Each row below is a small network's average activation on inputs in which a field has the value named, seen along a few directions.
Values that are neighbours, or in one group, have similar rows; names and order tell nothing.
In the rows, 500 means zero.
Random noise pushes rows far along 10 fixed directions. That doesn't count. These rows show it; they differ only by the noise:
[548 401 507 624 599 502 388 447 487 453 641 540 426 354 492 392 389 625
 495 546 621]
[660 569 478 550 813 513 382 335 429 233 503 443 427 490 386 520 461 558
 283 364 515]
[560 525 396 523 501 519 376 501 509 379 429 559 530 595 480 545 511 358
 525 557 491]
[583 490 539 567 652 549 419 306 434 338 630 559 468 460 417 531 575 657
 409 433 626]
[474 406 537 634 618 690 507 363 583 540 709 485 503 272 707 506 408 640
 550 505 620]
[474 504 767 579 576 456 625 327 485 605 442 470 728 580 333 418 639 651
 529 349 512]
[508 539 586 458 562 483 580 472 426 445 521 457 361 399 509 537 588 708
 394 430 524]
[623 732 627 549 517 471 360 681 608 443 617 533 454 310 647 552 459 754
 389 620 508]
[404 633 612 472 478 479 607 597 308 504 466 486 452 565 456 308 606 537
 495 445 492]
[571 699 462 408 445 479 620 669 480 459 447 390 336 532 636 708 558 520
 324 465 379]
[576 392 366 491 572 474 398 468 455 377 446 480 287 430 519 539 451 510
 427 527 506]
[693 663 315 485 358 624 435 468 457 356 619 575 391 737 648 927 730 432
 317 504 495]


Field G:
g4: [481 421 461 538 603 591 566 434 414 531 580 410 304 453 582 388 406 521
 448 419 507]
g6: [341 509 487 421 524 518 565 573 562 459 549 507 631 366 473 416 406 378
 596 502 547]
g2: [470 577 564 479 554 521 534 488 546 499 658 498 574 394 519 541 438 551
 401 423 492]
g1: [576 417 370 510 460 616 280 384 553 562 496 590 496 592 652 569 555 419
 535 608 483]
g8: [418 442 359 391 391 579 597 474 380 551 488 544 362 639 502 521 602 387
 515 489 502]
g5: [603 629 629 449 384 425 489 585 564 663 522 459 550 527 557 620 585 712
 390 532 437]
g7: [575 400 541 525 607 348 495 433 547 542 457 365 547 453 332 543 348 560
 378 356 427]
g3: [521 538 519 537 536 443 562 506 419 502 538 471 447 591 412 399 475 488
 456 460 473]
g9: [445 519 499 389 579 457 532 503 625 450 329 419 691 524 391 510 404 313
 545 429 426]
G is arranged as 3 separate groups.
List the group mates of g8, in the order listed.
Answer: g1, g5
List the group mates of g3, in the order listed.
Answer: g4

Field M:
m2: [695 542 446 356 591 450 285 369 420 519 226 377 281 649 602 653 674 583
 193 379 311]
m5: [471 649 675 603 451 467 544 598 710 465 578 582 868 479 462 491 429 442
 612 521 492]
m4: [747 805 404 482 566 524 288 529 510  72 615 715 498 562 375 774 615 516
 352 607 515]
m8: [391 434 675 485 497 512 801 207 459 462 679 543 570 493 364 612 747 664
 535 238 679]
m3: [295 584 455 317 501 672 632 564 493 386 681 495 385 238 658 575 472 523
 578 512 646]
m7: [438 422 456 550 737 756 453 174 385 560 375 371 586 662 606 443 596 362
 404 280 393]
m6: [686 615 456 609 504 668 432 484 622 676 396 357 531 606 908 666 495 471
 446 568 314]
m9: [339 483 594 520 828 746 441 237 321 432 426 412 644 501 472 252 495 450
 496 293 497]
m1: [563 420 634 477 523 365 597 505 502 607 413 394 283 385 469 502 572 811
 421 505 476]
M is arranged as 3 separate groups.
List the group mates of m6, in the order listed.
Answer: m4, m1
List the group mates of m7, in the order listed.
Answer: m2, m3, m9
